These are the activations of a small neural network, seen along a few directions. Each row is one input.
Each table varies a few parts of the input and shows all the possible inputs, shuffled.
Descriptions start from the smaller parts, as in this example, which fits no table here: values(3) and (point or ring(9) or (line(4) and ring(5))).
Shared parts are said once, and a part with two or three values counts as separate values.

Other details of the inputs shift rows strongly along three fixed directions, in all tables alike. That doesn't count.

Table:
x1: [-37 -37  15 -41 -46   3  11  -3  36  -8  31 -34]
x2: [ 44  44 -12   5  33  15 -37 -62   0 -23  12  17]
x3: [ 43  25  35  93 -53 -20 -12   3  10  14   0  10]
x4: [-12   4  13  36   2 -22  19  63 -37  45 -61  31]
x5: [ 17  43   1  11  16  16 -18 -47  -9   3 -14  13]
x6: [ 46  48 -15   4  30  16 -33 -61   2 -27   9  17]
x7: [  6   0   4  41   5 -36  12  82 -30  25 -42  33]
x8: [  9  50 -13 -41  60  25  -5 -33 -18 -18 -18  18]
x9: [ -7 -28  -4 -28   5 -19  20  53  -9   0  -4  -5]
x10: [ 11 -20  -4   3 -17  -1  -9 -27  16  -9  24 -15]
x11: [  8  26  13  37 -16  17 -17 -49  12   5   7   3]
x12: [-45 -57  -8 -58 -30   7  27   6  27  -3  29 -56]
x13: [-24 -29  15 -12 -37 -10  28  40   2  21  -7 -26]
x14: [-34 -19   5 -23   6  -1  29  46  -6   5 -14  -9]
x15: [  8  -8   3  37  -2 -37   7  72 -40  38 -43  40]
x16: [  8  -4   7  38   0 -38   4  78 -35  37 -37  37]
x17: [-34 -37   9 -23 -25   2  30  25  15   5   7 -31]
x18: [ 37  13  31  85 -54 -10 -12  -7  18   5   7   4]
x19: [ -5 -33  -1  -2  -3 -26  28  64 -19  13 -26  12]
x20: [ 32  10  19  57 -44  -4 -28 -41  30  -6  38 -16]
x21: [-23   7 -30 -88  55  25   4 -22  -3 -26   8 -15]
x22: [-22 -38 -11 -16  11 -16  12  50 -10   2   4   4]
x23: [-50 -59  -3 -52 -23   8  23   8  28  -3  34 -55]
x24: [ -1   2  21  17 -49   8 -14 -32  27  13  34 -32]
x25: [ 14  46   0  14  12  31 -21 -65  13 -21   9   0]
x26: [ 31  10  17  70 -46  -6 -19 -18  21  -1  15  -2]
x27: [-12  42 -24 -42  83  11   5  12 -37 -10 -39  33]
x28: [ -5   9 -13 -35  13  32 -14 -72  14 -18  26 -14]
x29: [ 13 -17  10  30 -40   2 -17 -31  33 -12  43 -27]
x30: [  4   7 -34 -36  73  -1  -1  10 -39  -8 -29  47]
x31: [  9  14 -26  -7  65  -9   7  38 -41  -3 -50  53]
x32: [ 38  46  -8  18  26  14 -39 -68   4 -26  24  20]
x33: [-33 -27  11 -26 -22  -1  25  28  15   3  14 -36]
x34: [-14   8  11  38   3 -19  23  68 -31  37 -61  31]
x35: [-33 -73  -4 -72 -43  -3   9  -7  49 -34  67 -49]
x36: [ -5  31 -11 -22  64   4  19  28 -47   9 -65  47]
x37: [-49 -50  -1 -55 -21   4  18  12  28  -5  42 -60]
x38: [ -1   1 -34 -43  71   9  -4  -4 -24 -21  -9  33]
x39: [ 30  -1  28  77 -51 -17   1  14  10  16  -8  10]
x40: [-14 -52  -9 -19 -26 -15  18  27  12  -1  15 -24]
x41: [  9  20  31  67 -46   6 -15 -26  20  15   8 -12]
x42: [ 13  16  37  80 -64 -14  -9   7   1  47 -17   5]
x43: [-33  -2 -28 -90  53  31  -4 -39   7 -32  35 -22]
x44: [-18 -42 -11 -16  11 -16  16  46  -8   2  -5   0]
x45: [ 23  56  -1   1  27  27 -30 -69   1 -12   3   6]
x46: [-13 -52  -6 -22 -24 -18  11  28   8   5  20 -27]
x47: [ 15  47  11  40   6  21 -25 -48   1   0  -1  18]
x48: [ 30   0  17  42 -45 -13  -4  -7   9   5   7  -4]
x49: [ 13  22 -38 -45  79   0  -1  10 -40 -16 -37  42]
x50: [ 12  36 -15 -31  18  35 -19 -84  13 -27  17 -13]
Each input here is: values(2) and (point or (line(4) and ring(6))).
Question: Changing only the values(2) part turns x32 into x43. The same change can be made to x3. Which row results?
Answer: x33
Question: Changing only the values(2) part turns x1 into x35. The same change can be made to x36. Which row results?
Answer: x19
Question: Start at x42 and move only the line(4) part, one step at a time. The first step leads to x5. Which rows follow, in order?
Answer: x50, x13
Question: Which other rows does x27 become when the values(2) part takes its other values? List them by row number.
Answer: x7
Question: Which other rows does x29 become when the ring(6) part takes its other values? List them by row number.
Answer: x2, x10, x20, x44, x46

Table:
x51: [ -2   0   6   1  14 -25  25  70 -26  11 -40  16]
x52: [-28 -34 -13 -37  13  -1   1  10  -5  10  14 -15]
x53: [ -9  12  12   0 -13  10 -11 -16  19  -2  21 -18]
x54: [ 38  29  -9   0  12  12 -19 -48   8 -27  15   2]
x55: [-19 -33 -22 -41  34 -20  21  57 -30   4 -27  26]
x56: [ -5 -23  17  56 -39 -19   7  33  -6  38 -21   5]
x57: [-30 -16 -13 -39   8  19  10 -19  10  -8  15 -23]
x58: [ -8 -39 -21 -48  -3  -7   7   3   6 -12  17 -18]
x59: [-20 -29  -3 -48   3   3  20  11  16 -25  23 -27]
x60: [ 26  25 -10  11  18  18 -19 -48  12 -30  19   6]
x61: [ -7  52 -23 -26  90  12  -7   6 -53   8 -47  52]
x62: [  3   3   7   8 -12  11  -3 -27  27 -24  25 -21]
x63: [ 28  77  -4   0  63  26 -17 -44 -24 -19 -37  50]
x64: [-29 -21  -6 -42   4   7  20   8  -2   4   0 -13]
x65: [  4   8   3  -4 -25  12  -3 -37  14   3  11 -21]
x66: [  7 -13  -8   6 -15   5 -14 -35  19 -15  25  -8]
x67: [ 12  18  23  44 -25  -7 -12  -2  14   3  17  -9]
x68: [ 15  -4  17  45 -34  -5  -4 -11  -1  22  -8   6]
x69: [-10 -23 -19 -38   8   3 -14 -22  12 -16  40 -17]
x70: [ 34  25  12  50  -3  -9  -5  11 -12   5 -19  31]
x71: [ -5 -26   1   2 -17 -17  12  29 -13  27 -21  -1]
x72: [ -6 -16   3  12  -5 -20   4  51  -6  13   5   1]
x73: [  3  17  24  47 -35   4  -3  -7  18   7  -3  -5]
x74: [  8  13  27  40 -41 -13   7  26   2  23 -24  -1]
Question: What is each input in this table made of?
Answer: line(4) and ring(6)
Question: Changing only the line(4) part turns x64 into x65. The same change can be made to x63. Which row results?
Answer: x74
Question: Which other rows does x69 become when the ring(6) part takes its other values? List them by row number.
Answer: x52, x53, x61, x67, x72
Question: Which other rows does x57 become when the ring(6) part takes its other values? List them by row number.
Answer: x56, x60, x62, x66, x73

Table:
x75: [ 56  -7  41  71 -94  -9 -15 -50  28  12  22 -17]
x76: [ -24  -59  -35 -103   31   15   42   16   15  -57   29  -18]
x77: [  1  11  32  58 -87  14 -32 -61  66   1  75 -71]
x78: [  6  65 -20 -24  84  23  15  14 -40 -16 -72  47]
x79: [ 22  11   5  26   9 -19 -22  12  -3   0  21   8]
x80: [-41 -42  12 -17 -13  -7  47  55  -4  27 -46  -5]
x81: [-15  19  -6 -57  -8  36 -11 -91  56 -55  77 -77]
x82: [ 18  31  58  75 -66  -5  15  23   5  31 -28   3]
x83: [  8 -30  12  37 -27 -26 -11  35 -13  32  14  12]
x84: [-13  33 -33 -78  77  41 -10 -79 -33 -16  -5  19]
x85: [-15  65  14   2  19 -21 -18  39 -41  31 -79  88]
x86: [-43   1  16 -31  34 -14  39  89 -33  14 -35  12]
x87: [ 16  15  56  72 -85 -17  21  46  13  43 -19 -19]
x88: [ 22  36 -14  37  57 -27 -18  57 -42  11 -39  54]
x89: [-28 -82 -36 -59 -27 -22  21  25   2   6  31 -43]
x90: [ 21  29 -23 -68  78  25 -18 -60  -2 -73  35  10]
x91: [  17   27   37   62  -68   33  -45 -100   43   19   59  -32]
x92: [-58 -70   5   7 -45 -30  44  98 -22  62 -39 -19]
x93: [ -1 -54 -30 -56   9   2  15   4  10 -27   1 -20]
x94: [-17 -57 -39 -47  16  11 -15 -13  19 -25  50 -26]
x95: [-14 -49 -35 -15  26 -29  19  63 -41  17 -42  27]
x96: [ 63  36  10  58 -48  -2 -19 -46  27 -23  18  -7]
x97: [ 19  -7 -41 -71  30  34  -1 -55  33 -74  39 -23]
x98: [ 23  -6  19  92 -39 -24 -23  32  12  10   9   7]
x99: [  11   23   28   74  -64   42  -42 -115   56    7   60  -24]
x100: [-16  49   2 -16  82   8  -4  25 -46   9 -38  44]
x101: [ -9 -42   6  14 -21  -2 -10 -10  34 -26  57 -19]
x102: [  -2  -65  -27  -88   -9   37   -2 -107   68  -69   74  -58]
x103: [  6  -8  -2  18  11 -36  13  87 -17   0 -24  14]
x104: [-33 -29 -14 -22 -28  -3  13  -6   1  24   2 -36]
x105: [-19  19 -18 -15  34  23   5 -53 -20   2 -21  26]
x106: [-39 -58  33 -17 -60 -12  42  55   6  38 -17 -37]
x107: [ 42  42  12  46  22  -1 -35 -23 -11 -10  11  36]
x108: [ 45  43  -3  15  42 -21  10  53 -45   4 -59  57]
x109: [ 26  47 -22  -9  93  12  -8 -20 -26 -50 -21  64]
x110: [-51  -4 -12 -26  56  -2  12  60 -22   2 -28  10]
x111: [  0  49   1  27  49  -8  -9  38 -55  53 -55  50]
x112: [ 45  45  24  43 -53 -12 -63 -67  26 -16  14  46]
x113: [ 19  58  21  61 -26  25 -24 -64  36 -26  20 -17]
x114: [ -2  23 -25 -59  58  41  -2 -61  -2 -28 -25  -1]
x115: [-30   3 -10   7  15  -9   3  47 -29  43 -26  11]
x116: [ 76  51  15  65  -8 -13 -22 -33 -21  14 -37  38]
x117: [ 33  28 -43 -56  83  29 -45 -70  -9 -29  30  21]
x118: [ 25  53   7  32   3   8 -21 -51 -24  34 -26  18]
x119: [ 26  16 -32 -15  55 -21   9  32 -45   1 -66  45]
x120: [-10  54   3  26  61  21 -15 -17 -15  -6 -25  45]
x121: [ -37    2  -39 -124   59   32   35    5    1  -37    3  -31]
x122: [-10  19 -14   5  22  30 -23 -36   6   8   6   0]
x123: [ 19   7 -32   3  57   1  -8 -30 -36 -10 -32  60]
x124: [ -14  -43   51   39 -112  -26   30   43   26   58   -6  -56]
x125: [-20 -62 -32 -43  -7  -8  -9  10  17  -4  51 -39]
x126: [-28 -83 -21 -69 -28  -9  16 -11   8  -7  50 -43]
x127: [ 24 -19  -6   6 -26 -12 -11 -24  -4  17  19  -8]
x128: [ -46  -42  -27 -105   27   13   33   18    0   -6  -15  -43]
x129: [  9  24  50  91 -64  -2  22  19  15  24 -35  11]
x130: [ 65  50  29  70 -17  -9  -6  -2 -15   0 -28  45]
x131: [  6 -32  17  49 -65 -25  10  40  34  -9  30 -32]
x132: [ 44  38  -4  73  21  11 -45 -62  -5  -5   2  58]
x133: [-67 -52  33  11 -38 -27  60 113   4  28 -18 -18]
x134: [-22 -58  17  -2 -36 -56  39 124  -3  21   3 -23]
x135: [-22   1  13 -15 -11   9 -11 -15  23   2  44 -43]
x136: [-67 -59  16 -67 -40 -14  42  54  33  -1  50 -85]
Question: Changing only one part turns x89 into x104. The same change can be made to x88. Which row results?
Answer: x77
Question: Changing only one part turns x91 into x83. The same change can be made to x86. Which row results?
Answer: x90
Question: What is each input in this table made of?
Answer: values(2) and (point or (ring(5) and ring(6)))
Question: Which other rows does x116 become when the values(2) part takes its other values? List them by row number.
Answer: x124
Question: Which other rows does x97 become when the ring(5) part takes its other values? List them by row number.
Answer: x76, x96, x108, x130
